A small network was shown many inputs. Here are its activations along a few directions, one row for each input.
Each table varies a few parts of the input and shows all the possible inputs, shuffled.
A made-up example of a description, with smaller parts first: one of 4 places along a line, together with either a single point or one of 11 places around a ring or (one of 3 separate values, together with one of 5 places around a ring).
Shared parts are said once, and a part with two or three values counts as separate values.

Rows:
x1: [-50,31,-122,8,-30,16,38,-3,34,45,2,-44,-22]
x2: [-17,-29,47,-4,-43,-25,-23,-50,-10,-2,-39,36,13]
x3: [53,-14,85,-12,29,3,-2,37,-12,-49,23,4,-7]
x4: [-21,2,37,27,48,8,-58,-1,-23,-8,-26,42,27]
x5: [28,-35,69,-50,-67,8,-10,-18,14,-24,16,7,-8]
x6: [-14,1,41,9,40,28,-58,9,-10,-16,-1,41,12]
x7: [7,48,-93,17,50,4,52,44,22,12,45,-54,-21]
x8: [-14,68,-119,42,56,8,49,30,12,16,6,-43,-16]
x9: [38,31,-71,16,51,-15,67,46,7,16,46,-57,-13]
x10: [38,37,-82,39,62,-28,69,33,-10,27,5,-45,-2]
x11: [-42,-16,31,-33,-59,27,-55,-32,14,11,-9,47,11]
x12: [2,-36,55,-14,-50,-26,-12,-44,-9,-15,-26,25,7]
x13: [50,-18,82,5,41,-20,3,31,-27,-51,-3,11,2]
x14: [2,-1,-90,10,-27,-21,53,-8,12,49,8,-48,-14]
x15: [12,-8,61,31,58,-27,-18,2,-35,-25,-44,28,28]
x16: [7,-6,55,-8,30,37,-40,20,-4,-29,28,29,0]
x17: [4,62,-111,54,60,-8,53,25,-15,27,-15,-42,-4]
x18: [-48,-14,29,-12,-50,9,-53,-43,2,17,-28,50,20]
x19: [3,-5,-80,-20,-35,-8,49,6,29,41,41,-62,-22]
x20: [-27,12,-98,-21,-35,11,37,9,43,40,37,-58,-26]
x21: [-21,-24,43,-51,-66,36,-40,-25,21,-2,15,33,5]
x22: [30,-15,70,22,52,-29,-4,13,-35,-38,-29,19,18]
x23: [-12,0,45,34,58,-14,-40,-7,-32,-12,-46,36,34]
x24: [8,-28,57,-60,-70,29,-27,-16,18,-18,23,15,-9]
x25: [-40,-19,36,-2,-42,-12,-39,-52,-6,10,-42,46,20]
x26: [34,-7,70,-19,26,26,-23,34,-7,-44,35,12,-14]
x27: [25,-41,66,-31,-60,-16,-8,-29,0,-27,-4,14,-4]
x28: [-35,24,-115,26,-29,-2,41,-12,7,51,-16,-42,-14]
Question: What do these inputs look like to the network?
Answer: one of 2 separate values, together with either one of 5 places around a ring or one of 9 places around a ring
Question: Change only the place on the ring of 5 in x9. List by row number the other rows that result.
Answer: x7, x8, x10, x17
Question: Start at x11 and move only the place on the ring of 9, one step at a time. The first step leads to x21. Which rows follow, in order?
Answer: x24, x5, x27, x12, x2, x25, x18
Question: Change only the choice among 2 separate values in x6. List by row number the other rows that result.
Answer: x11

Rows:
x29: [24,-15,82,-8,24,0,-23,14,-13,-46,0,24,5]
x30: [-19,6,-95,-7,-15,3,37,12,30,44,36,-51,-17]
x31: [4,48,-72,32,60,9,24,37,-2,17,15,-27,-6]
x32: [3,-28,58,-36,-53,17,-31,-22,4,-13,5,28,0]
x33: [8,49,-68,38,50,3,39,29,-8,2,-7,-23,-10]
x34: [19,-15,74,-1,27,-2,-24,11,-17,-38,-7,23,8]
x35: [36,26,-61,26,55,-21,56,32,-3,18,19,-45,-3]
x36: [-9,-25,40,-27,-50,9,-30,-26,4,1,-6,26,7]
x37: [18,30,-67,26,64,-4,40,43,0,27,33,-40,-2]
x38: [-3,-5,31,24,36,-12,-22,-3,-20,-11,-22,23,17]
x39: [6,-10,47,16,34,-8,-24,3,-22,-18,-19,23,14]
x40: [-34,27,-96,-2,-19,18,23,0,31,34,17,-39,-17]
x41: [-15,-23,32,-23,-48,6,-28,-29,4,6,-10,25,9]
x42: [-3,2,-85,-4,-26,-15,50,5,25,39,24,-56,-21]
x43: [28,-14,90,-14,21,2,-23,15,-8,-54,8,25,2]
x44: [-26,-16,15,-15,-43,-1,-25,-34,6,13,-15,25,11]
x45: [15,-14,65,5,29,-4,-24,9,-20,-30,-12,23,10]
x46: [10,-13,56,11,32,-6,-24,6,-22,-24,-17,23,12]
x47: [1,-8,39,20,35,-10,-23,0,-22,-14,-21,23,16]
x48: [-33,30,-88,5,-30,14,36,-6,25,23,-2,-34,-22]
x49: [-31,-12,8,-12,-40,-4,-23,-36,8,15,-16,25,11]
x50: [8,-28,66,-40,-54,20,-32,-21,6,-21,12,30,-4]
x51: [30,38,-61,33,46,-18,57,24,-13,2,-3,-37,-7]
x52: [-3,-27,49,-31,-52,13,-31,-24,3,-5,-1,27,4]
x53: [-12,17,-82,3,-37,-10,52,-5,18,25,3,-48,-24]
x54: [-21,-19,23,-19,-46,2,-27,-32,5,10,-13,25,10]
Question: The inputs of x54 and x39 match in every part but one. If x41 is changed in the same way as x54 into x39, which row does it become?
Answer: x46
Question: What do these inputs look like to the network?
Answer: one of 2 separate values, together with either one of 5 places around a ring or one of 8 places along a line
Question: Change only the choice among 2 separate values in x45. List by row number the other rows that result.
Answer: x36

Rows:
x55: [-35,-36,32,-28,-51,13,-63,-37,9,24,-4,35,15]
x56: [4,1,71,26,85,-4,-39,24,-28,-39,-6,34,17]
x57: [-4,7,52,1,22,29,-46,5,-11,-31,-1,45,9]
x58: [44,-21,95,6,55,-26,-11,22,-20,-57,-3,19,6]
x59: [-2,-38,64,-50,-75,14,-19,-16,12,-23,6,14,-13]
x60: [4,-61,69,-45,-81,-10,-32,-40,2,4,7,18,4]
x61: [36,-15,80,-19,-10,7,-16,2,-10,-49,5,29,-2]
x62: [21,51,-101,17,37,11,55,39,9,15,33,-56,-25]
x63: [-38,6,-43,-7,-52,3,17,-29,18,9,-26,-12,-11]
x64: [-24,35,-115,-14,-23,12,51,15,47,33,38,-65,-25]
x65: [4,10,-15,29,23,-32,17,-3,-20,15,-35,0,18]
x66: [15,18,-5,52,68,-30,21,25,-29,-16,-28,-15,3]
x67: [-18,-3,45,-10,-10,32,-50,-12,-1,-10,-6,42,9]
x68: [-13,20,-32,15,-20,-3,18,-22,-3,8,-30,-1,-4]
x69: [22,-27,77,-30,-41,9,-18,-16,-4,-28,2,27,-2]
x70: [-28,8,-116,-3,-31,-9,45,-4,39,65,41,-48,-15]
x71: [38,-37,94,-17,6,-21,-19,-8,-18,-24,-7,28,24]
x72: [-1,-12,64,2,39,1,-49,-2,-19,-7,-11,44,36]
x73: [-36,-20,-42,-1,-60,-20,5,-52,10,37,-24,0,3]
x74: [18,27,-92,25,51,-13,57,42,1,43,23,-49,-3]
x75: [-43,-16,31,-30,-45,38,-51,-14,17,-4,-3,30,-1]
x76: [2,44,-106,8,8,9,54,21,22,34,32,-53,-24]
x77: [31,29,-80,47,94,-4,55,61,-11,11,25,-64,-13]
x78: [5,32,-27,25,10,-5,19,0,-13,-11,-25,-2,-6]
Question: What do these inputs look like to the network?
Answer: one of 4 places along a line, together with one of 6 places along a line
Question: The inputs of x72 and x74 match in every part but the place on the line of 4. If x67 is changed in the same way as x72 into x74, which row does it become?
Answer: x76
Question: Change only the place on the line of 6 in x68. List by row number the other rows that result.
Answer: x63, x65, x66, x73, x78

Rows:
x79: [10,28,-70,40,57,-20,43,29,-9,18,-1,-43,-4]
x80: [-11,18,-71,-6,-15,7,36,13,26,20,27,-41,-23]
x81: [9,-17,80,15,32,-16,-29,-4,-28,-37,-33,39,19]
x82: [-1,-37,72,-38,-42,18,-40,-14,7,-22,9,26,0]
x83: [-13,-48,57,-44,-87,0,-35,-46,10,6,-4,32,6]
x84: [45,-14,102,-2,32,1,-26,16,-29,-53,-4,33,8]
x85: [-4,32,-79,23,31,1,35,21,4,30,9,-32,-5]
x86: [-21,30,-94,21,2,5,30,2,10,35,1,-29,-10]
x87: [-4,-14,72,-7,4,7,-47,-9,-14,-23,-19,45,18]
x88: [-21,14,-84,-13,-58,1,40,-19,28,35,5,-37,-18]
x89: [-23,-19,59,-11,-21,6,-52,-31,-5,-10,-20,47,17]
x90: [35,29,-45,22,65,-11,46,43,-1,0,28,-39,-8]
Question: The inputs of x83 and x88 match in every part but one. If x84 is changed in the same way as x83 into x88, which row does it become?
Answer: x90
Question: What do these inputs look like to the network?
Answer: one of 2 separate values, together with one of 6 places along a line
Question: Change only the choice among 2 separate values in x81. List by row number the other rows that result.
Answer: x79
